A small network was shown many inputs. Here are its activations along a few directions, one row for each input.
Each table varies a few parts of the input and shows all the possible inputs, shuffled.
Descriptions start from the smaller parts, as in this example, which fits no table here: one of 3 separate values, together with either a single point or one of 11 places along a line or (one of 4 places along a line, together with one of 8 places around a ring).
Shared parts are said once, and a part with two or three values counts as separate values.

Other details of the inputs vary at random and push rows far along two fixed directions, the same in every table; ignore that.

Table:
row 1: [ 21 -18  32  31   7   7  -3  -1   7 -23  17   2  -8]
row 2: [ 12 -38  -5 -20   5 -38  10  13  36 -32  -2  -3  14]
row 3: [ 46 -19  59 121  27  46  22  26 -11 -30  64   0  20]
row 4: [-12 -30 -26 -55  -3 -45   3   3  39 -12 -31   4   7]
row 5: [  0 -52   2 -36   4 -22  17  12  21 -22  10   5  17]
row 6: [-24  70 -46 -12 -34  18 -16   2 -22  75 -45  21 -36]
row 7: [  1 -36   6 -24  33 -21   7 -17  21 -84  27 -24  19]
row 8: [-22  12 -57 -79 -27 -25 -18   7   0  41 -44  19 -24]
row 9: [ -9 -10 -26 -42 -11 -34   3 -13  36  -5 -24   2 -16]
row 10: [  4   4  36  97  44  38  -7  -2 -29 -16  58 -24  27]
row 11: [-35  -2 -67 -74 -31 -41   3  -8  25  33 -46  13  -4]
row 12: [-34  20 -58 -78  -1 -17 -11  -7 -10  -8 -22  -6  -2]
row 13: [  4 -52   8 -51   4 -36   9   1  36 -40   0  -5  -4]
row 14: [-23  67 -13  61 -43  50 -18   4 -45  75 -33  14 -20]
row 15: [ 32 -56   9 -28  42 -25  22  14  36 -44  41  16  13]
row 16: [-17  63  15  54  -4  42 -18 -14 -46   0  -2 -11  12]
row 17: [-34 -18 -36 -56  21 -54 -19 -17  22 -18 -13 -27  20]
row 18: [ 18 -20  43  25   8   5  12   8  -8 -17   8   0   9]
row 19: [-18  57   7  66  -6  57 -11 -10 -57   8  12  -8  13]
row 20: [-22  56 -29 -25 -42  20 -16   8 -49  73 -50  13 -40]
row 21: [-14  78 -19  63 -50  41 -11   1 -42  76 -24  11 -19]
row 22: [ 42 -33  46  25  41  14  32  18  -3 -33  50   8   6]
row 23: [ -8  55   8  60 -30  40 -20  -4 -26  41 -25   3 -35]
row 24: [ 39 -15  78 104  30  52  28  14 -15 -24  70   9  25]
row 25: [ 34 -60  -8 -34  39 -39  31  22  49 -53  37   4  11]
row 26: [ 29 -25  55  36  20   9  17  -1  15 -39  40  -1   1]
row 27: [ -4  49  24  47 -36  39 -14  -6 -47  42 -26  -2 -37]
row 28: [-24  14 -62 -73 -44 -51  -9 -14  30  23 -53  -2 -29]
row 29: [ 16  -6  26  38  16   2  13   3  18 -15  14   8  13]
row 30: [ 11 -49   7 -52   6 -42  21 -11  31 -37   1  -5  -5]
row 31: [-22  54 -36 -24  -7  38 -33 -16 -36  48 -21 -19  -5]
row 32: [ 16 -22  28  25   8  10  27   3  -9  -7  24   6  13]
row 33: [-23  98  -8  34 -51  63 -30  13 -69  97 -40  18 -45]
row 34: [ 18 -63  33 -23  25 -30  19  13  36 -53  20   1  26]
row 35: [ 30   5  52  98  14  48  12   5 -21   1  49  16  16]
row 36: [-17  -9 -27 -61   3 -12 -22 -35  15 -13 -16 -36   7]
row 37: [-33  48 -38  -6 -54  14 -25  -4 -33  74 -48  18 -18]
row 38: [ -9  37  25  78  21  31 -28 -18 -30  -1  24 -31  -8]
row 39: [ -25    7  -51 -100  -23  -34   -1    4   12   33  -37   16  -19]
row 40: [ -1 -31  -3 -42  29 -14  -8 -22  22 -35   7 -32  40]
row 41: [-20  39 -15  -6 -39   1 -26  -4 -17  48 -45  14 -12]
row 42: [ 23 -64  17 -32  30 -47  20   0  51 -54  24   9  30]
row 43: [-15  50 -27   3 -40  -7 -11  -3  -5  45 -40   6 -12]
row 44: [ 47  -1  79 110  27  45   8  -2  -6 -30  59   5   0]
row 45: [-12 -47 -24 -68 -12 -38  16   4  11  -4 -20   3   6]
row 46: [ 21 -53 -21 -46  23 -38  17  27  38 -38  15   2   2]
row 47: [ 28  17  74  91  14  44  11   8 -17  -7  38   8  13]
row 48: [-37  -4 -64 -80  20 -44 -22  -6   8   5 -15 -19  -3]
row 49: [ 24 -59  32 -23  27 -35  32   2  30 -50  21   1  25]
row 50: [-21  27 -20   0  -7  35 -22 -24 -28  30  -7 -24  20]
row 51: [ 24 -15  22  40   3   2   5   8  14 -28  17  -9 -10]
row 52: [ -5 -16 -37 -53   4 -22   2  16  20   4 -18  12 -13]
Description of these inputs: one of 4 places along a line, together with either one of 3 separate values or (one of 2 separate values, together with one of 5 places along a line).
The inputs of row 30 and row 22 match in every part but the place on the line of 4. If row 9 is changed in the same way as row 30 into row 22, which row does it become? -> row 6
The inputs of row 41 and row 8 match in every part but the place on the line of 4. If row 17 is changed in the same way as row 41 into row 8, which row does it become? -> row 48
Which other rows does row 7 become when the choice among 3 separate values takes its other values? List them by row number. -> row 36, row 38
List by row number the other rows that have the place on the line of 4 in common with row 50. -> row 3, row 5, row 10, row 11, row 14, row 19, row 21, row 24, row 32, row 35, row 37, row 45
Which other rows does row 51 become when the choice among 2 separate values takes its other values? List them by row number. -> row 28

Table:
row 53: [  2   9  26   9 -23  20  19   8 -31  19 -15  23 -20]
row 54: [-23   6 -44 -34 -39 -39  13   7  13  25 -37  20  -9]
row 55: [ 27 -92  36   6  35 -61  27  -2  81 -68  23  -7  32]
row 56: [ -3  44  30 101  40  54 -16 -18 -36 -21  50 -30  42]
row 57: [ 28 -17  80  52  -7  17   4 -10  -3  -5  14   1  -2]
row 58: [ -1 -79  -7 -14  66 -35   4 -13  40 -93  53 -47  61]
row 59: [ 40  28  90 122  -5  50  -4  -3 -18   8  27  -6 -19]
row 60: [ 26 -42   7  20  26 -15  28  39  20 -29  36  19  27]
row 61: [ 35 -77   9 -14  52 -31  33  38  50 -63  52  20  12]
row 62: [-48 -11 -76 -86  10 -45 -35 -29  16 -19 -26 -41   5]
row 63: [ -9  12 -59 -77 -17  -8  -1  14   0  59 -30  19 -25]
row 64: [ 40 -75  28   0  24 -42  31   6  68 -82  29   7  10]
row 65: [  9 -57   3 -31   5 -66   2  -8  68 -36  -8  -4  -4]
row 66: [-23  19 -51 -49 -43 -40   0   5   8  31 -44  22 -34]
row 67: [-48  70 -19 -34 -15  32 -37 -41 -57  36 -31 -24   6]
row 68: [ -7  87 -10  30 -42  51 -19  25 -64  87 -40  26 -43]
row 69: [  6  28  34  41  47  44 -16 -21 -30 -35  41 -34  23]
row 70: [-43   8 -71 -93  17 -47 -30 -36  19 -22 -24 -28  14]
row 71: [ 31   1  47  52   7  23  25  19 -16 -13  26  14 -22]
row 72: [ -1 -71  19 -36  56  -9   2 -19   8 -80  45 -45  48]
row 73: [ 36  28  90 115 -20  72  12   3 -37   1  21  15  -7]
row 74: [-23  15 -44 -34 -58 -37  -2  -9  26  27 -59  13 -11]
row 75: [ 41  34  76 114 -11  62   9   9 -25  -4  21   7 -22]
row 76: [-18  53 -55  -9 -31  19 -13  18 -18  85 -24  23 -30]
row 77: [-22   6 -35 -84 -36 -15   0  20 -20  45 -48  27 -15]
row 78: [-35 -16 -49 -87  20 -31 -24 -27  10 -26 -19 -46   8]
row 79: [-15  39 -31 -33 -36  32  -7  11 -41  89 -30  29 -19]
row 80: [ -3  53 -25  51 -21  47  -5  18 -33  82  -4  27  -6]
The inputs of row 71 and row 66 match in every part but one. If row 75 is changed in the same way as row 71 into row 66, which row does it become? -> row 64
What do these inputs look like to the network? -> one of 4 places along a line, together with either one of 2 separate values or one of 5 places along a line
Which other rows does row 56 become when the choice among 2 separate values takes its other values? List them by row number. -> row 58
List by row number the other rows that have the place on the line of 4 in common with row 73. -> row 53, row 57, row 67, row 72, row 77, row 79

Table:
row 81: [ -3 -28 -32 -82  -6 -38  15   4  21   9 -16  11  -3]
row 82: [ 15  -8  76 108  90  51 -17 -29 -22 -79  87 -60  68]
row 83: [-29  92 -25  39 -46  41 -28   7 -56  90 -40  19 -38]
row 84: [ -4   3   0  20 -12   5   0   2   0  16  -3   8  -8]
row 85: [ 22 -62  19 -27  23 -17  23   9  32 -38  26   8  13]
row 86: [-20   9 -47 -60 -23 -21  -2  13  -1  32 -37  14 -12]
row 87: [ -2 -43 -44 -78   3 -61  14   4  51 -15 -12   1   5]
row 88: [ 15 -37  11   1   6  -7  19  10  17 -19  13   6  12]
row 89: [ 42 -21  67  81  18  31  18  14  -6 -33  49   3  14]
row 90: [-13 -27 -41 -64  -6 -46   6   3  26   4 -21   8  -3]
row 91: [ 12 -30  23   4   7 -19  14   2  18 -30   7   4  -1]
row 92: [ 4 17 -8 16  0  6 -3 14  1 13  2  9 -9]
row 93: [-13 -28 -29 -62 -19 -54   4  -5  31  -6 -22   4  -5]
row 94: [ -5  63  13  34 -40  44 -16  -6 -41  61 -28  18 -29]
row 95: [-44 -10 -51 -85  29 -24 -38 -44  -2 -36  -9 -65  17]
row 96: [ 22 -50  22 -10  20 -33  19   4  45 -55  16  -2   7]
row 97: [-21   8 -26 -56 -39 -26  -1  -2   4  21 -50   8 -18]
row 98: [  6  35  13  67 -14  33  -7   4 -13  26   0   6 -11]
row 99: [ 20 -24  13   9   9 -18   8  -3  31 -28   9   4   5]
row 100: [-20  91 -16  22 -47  52 -25   8 -64  95 -39  23 -38]
row 101: [  4  18  36  92  76  65 -10 -22 -39 -68  86 -49  54]
row 102: [ 19 -32   7  -2  13  -7  19  15  11 -14  14   7  12]
row 103: [ -7  64  20  33 -42  42 -10  -3 -45  56 -30  14 -33]
What do these inputs look like to the network? -> either one of 3 separate values or (one of 4 places along a line, together with one of 5 places along a line)
Which other rows does row 85 become when the place on the line of 4 takes its other values? List them by row number. -> row 84, row 88, row 98
Which other rows does row 103 become when the place on the line of 5 takes its other values? List them by row number. -> row 81, row 85, row 94, row 100
